A small network was trained on invented records. Each row is its activation on one of them, seen along a few directions.
Each row is followed by the record's values for the fields VAGEN, KEVUG, BILOM, MEP.
The largest differences between rows may come from other fields.
(in the rows, 500 means zero)
Random noise pushes rows far along 7 fixed directions. That doesn't count. These rows show it; they differ only by the noise:
[414,409,545,592,616,403,456,730,429,494,437,668,273,633,505,577,371,459,576]
[648,394,632,551,483,497,376,582,218,452,595,447,809,432,587,566,696,549,698]
[580,353,336,558,456,236,597,473,331,372,509,863,127,788,692,496,289,144,486]
[343,563,516,441,444,593,594,413,508,649,680,472,563,739,699,103,516,449,318]
[348,535,826,726,598,354,314,865,345,326,526,831,524,461,428,536,483,643,687]
[392,543,649,665,572,450,827,451,846,522,519,539,297,606,707,215,438,85,483]
[315,555,709,600,574,511,592,595,588,509,660,604,597,501,549,183,506,539,545]
[469,332,467,644,342,336,420,539,335,639,380,562,254,711,799,953,485,246,394]
[408,371,430,384,651,586,342,746,261,618,547,504,508,638,395,447,424,802,567]

[921,327,440,522,414,411,551,329,459,385,414,386,612,395,577,707,567,281,660] => (VAGEN mulev; KEVUG zupa; BILOM sokat; MEP lorad)
[398,465,366,473,355,373,380,491,180,487,690,792,402,683,615,547,417,612,315] => (VAGEN kimu; KEVUG zalo; BILOM sokat; MEP nubup)
[549,537,705,577,665,571,550,625,656,477,374,340,481,525,508,427,568,316,635] => (VAGEN pama; KEVUG zupa; BILOM rig; MEP lorad)
[440,394,353,495,324,482,468,371,524,738,430,414,421,559,645,737,473,512,292] => (VAGEN kimu; KEVUG zupa; BILOM sokat; MEP lorad)
[456,242,215,434,645,509,920,298,827,689,680,448,403,297,431,350,287,589,565] => (VAGEN kimu; KEVUG zupa; BILOM kanan; MEP nubup)
[833,276,315,427,478,487,769,235,499,497,613,347,596,553,694,314,500,252,570] => (VAGEN mulev; KEVUG zupa; BILOM rig; MEP lorad)
[589,523,396,293,402,558,223,508,55,456,615,536,670,707,499,437,562,694,421] => (VAGEN pama; KEVUG zupa; BILOM rig; MEP lorad)
[554,644,608,488,516,532,429,526,450,398,441,439,458,593,544,533,614,274,493] => (VAGEN dizu; KEVUG zupa; BILOM rig; MEP lorad)
[596,705,674,530,717,518,521,609,568,177,473,583,520,419,303,232,508,410,710] => (VAGEN dizu; KEVUG zupa; BILOM kanan; MEP nubup)
[513,543,458,440,411,553,571,337,451,494,705,377,659,430,624,523,622,482,394] => (VAGEN dizu; KEVUG zalo; BILOM sokat; MEP nubup)
[600,316,413,552,539,411,731,399,632,522,534,523,459,398,527,405,460,329,659] => (VAGEN kimu; KEVUG zupa; BILOM sokat; MEP lorad)
[408,678,560,553,191,450,488,271,591,520,561,590,615,559,652,387,502,528,184] => (VAGEN mulev; KEVUG zupa; BILOM kanan; MEP lorad)
[755,386,492,527,638,482,699,496,578,364,438,410,440,434,543,472,533,175,747] => (VAGEN pama; KEVUG zalo; BILOM rig; MEP nubup)
[480,477,604,534,579,621,627,481,725,587,562,241,706,150,432,605,654,587,638] => (VAGEN dizu; KEVUG zalo; BILOM sokat; MEP nubup)
[264,428,779,752,566,363,391,818,462,418,608,814,666,196,347,635,469,887,731] => (VAGEN pama; KEVUG zalo; BILOM sokat; MEP nubup)
[593,534,744,611,565,446,250,728,251,323,455,576,613,410,447,739,638,565,678] => (VAGEN pama; KEVUG zupa; BILOM sokat; MEP lorad)
[636,367,413,481,735,365,414,708,409,266,414,738,321,280,133,744,317,678,807] => (VAGEN dizu; KEVUG zupa; BILOM sokat; MEP lorad)
[702,273,482,471,611,630,727,443,551,570,658,181,815,293,576,415,618,547,719] => (VAGEN mulev; KEVUG zalo; BILOM rig; MEP nubup)
[610,466,763,711,346,436,506,440,651,513,445,425,822,300,585,489,639,502,597] => (VAGEN mulev; KEVUG zupa; BILOM sokat; MEP lorad)
[645,708,575,481,501,455,315,561,383,270,287,566,272,731,501,575,530,191,445] => (VAGEN dizu; KEVUG zupa; BILOM rig; MEP lorad)
[412,519,449,499,596,519,519,551,647,547,398,424,288,454,404,730,413,517,435] => (VAGEN dizu; KEVUG zupa; BILOM kanan; MEP lorad)
[706,695,517,373,640,594,293,626,374,263,262,450,452,670,303,323,520,414,576] => (VAGEN dizu; KEVUG zupa; BILOM kanan; MEP lorad)
[710,367,386,466,164,446,495,235,349,579,594,455,811,580,728,379,566,514,380] => (VAGEN mulev; KEVUG zupa; BILOM sokat; MEP lorad)
[372,439,551,615,347,398,589,411,584,580,623,587,564,458,665,566,499,499,388] => (VAGEN kimu; KEVUG zupa; BILOM rig; MEP lorad)
[578,444,528,474,733,529,266,824,273,466,287,406,251,653,415,858,502,441,635] => (VAGEN pama; KEVUG zupa; BILOM rig; MEP lorad)
[281,634,830,786,339,431,467,533,649,598,439,503,494,506,766,678,665,284,358] => (VAGEN kimu; KEVUG zupa; BILOM rig; MEP lorad)
[570,474,525,505,429,577,254,558,329,631,268,233,561,477,523,949,726,453,531] => (VAGEN dizu; KEVUG zupa; BILOM kanan; MEP lorad)
[309,570,476,459,366,520,524,458,554,599,610,621,545,643,557,207,396,653,303] => (VAGEN mulev; KEVUG zalo; BILOM rig; MEP nubup)
[492,459,607,556,403,472,451,489,486,522,593,542,758,409,501,404,520,733,506] => (VAGEN mulev; KEVUG zupa; BILOM rig; MEP lorad)
[557,374,247,388,424,423,480,352,278,496,617,638,504,366,434,702,478,625,546] => (VAGEN dizu; KEVUG zupa; BILOM kanan; MEP nubup)
[343,539,586,519,643,595,474,648,525,612,429,458,428,522,450,467,532,533,555] => (VAGEN pama; KEVUG zupa; BILOM kanan; MEP nubup)
[517,559,626,595,327,526,342,509,495,611,318,319,553,623,657,725,571,493,303] => (VAGEN mulev; KEVUG zupa; BILOM kanan; MEP nubup)
[656,809,657,388,447,708,536,317,535,366,585,216,802,615,611,48,779,247,420] => (VAGEN dizu; KEVUG zalo; BILOM sokat; MEP nubup)

Which values does each new row have?
[355,650,535,495,589,517,463,554,546,446,494,560,370,405,385,635,480,566,444] => (VAGEN dizu; KEVUG zupa; BILOM kanan; MEP lorad)
[629,527,762,787,368,363,374,567,581,438,223,460,497,439,603,866,573,343,530] => (VAGEN mulev; KEVUG zupa; BILOM kanan; MEP nubup)
[546,504,613,600,603,462,540,563,592,399,441,579,575,331,361,348,523,495,746] => (VAGEN kimu; KEVUG zupa; BILOM kanan; MEP nubup)
[512,550,436,365,395,527,324,453,149,464,662,613,672,669,528,325,535,706,378] => (VAGEN pama; KEVUG zupa; BILOM kanan; MEP lorad)
[570,639,384,382,376,560,489,326,622,562,315,397,336,828,563,307,399,322,223] => (VAGEN mulev; KEVUG zupa; BILOM kanan; MEP lorad)
[152,500,501,506,479,521,473,611,517,694,622,710,541,577,421,204,329,903,385] => (VAGEN mulev; KEVUG zupa; BILOM kanan; MEP nubup)
[809,524,272,303,626,470,477,481,396,262,304,557,159,783,393,404,343,199,534] => (VAGEN dizu; KEVUG zupa; BILOM rig; MEP lorad)
[266,583,601,524,518,611,369,630,546,677,409,381,524,488,433,595,581,636,443] => (VAGEN dizu; KEVUG zupa; BILOM kanan; MEP lorad)
[506,447,414,399,583,602,507,501,496,593,529,313,494,480,476,610,519,544,509] => (VAGEN dizu; KEVUG zupa; BILOM rig; MEP lorad)
[619,549,367,337,497,589,466,413,350,461,551,326,481,622,564,568,574,392,406] => (VAGEN dizu; KEVUG zalo; BILOM rig; MEP nubup)
[734,263,468,615,346,401,619,342,533,549,493,359,688,350,664,739,550,430,562] => (VAGEN mulev; KEVUG zupa; BILOM kanan; MEP lorad)
[343,567,626,621,593,432,538,617,563,398,542,667,441,368,416,539,472,517,595] => (VAGEN dizu; KEVUG zupa; BILOM kanan; MEP nubup)
[465,535,628,536,556,530,466,562,550,491,503,492,627,341,391,458,586,560,649] => (VAGEN dizu; KEVUG zupa; BILOM sokat; MEP lorad)
[601,650,564,415,492,557,196,614,212,343,391,547,666,537,329,421,632,609,606] => (VAGEN dizu; KEVUG zupa; BILOM kanan; MEP lorad)
[354,599,582,583,409,482,377,490,475,580,405,484,432,425,550,874,626,439,416] => (VAGEN dizu; KEVUG zupa; BILOM kanan; MEP lorad)
[636,631,696,542,535,589,525,513,633,376,466,286,695,467,520,321,646,406,556] => (VAGEN kimu; KEVUG zalo; BILOM rig; MEP nubup)
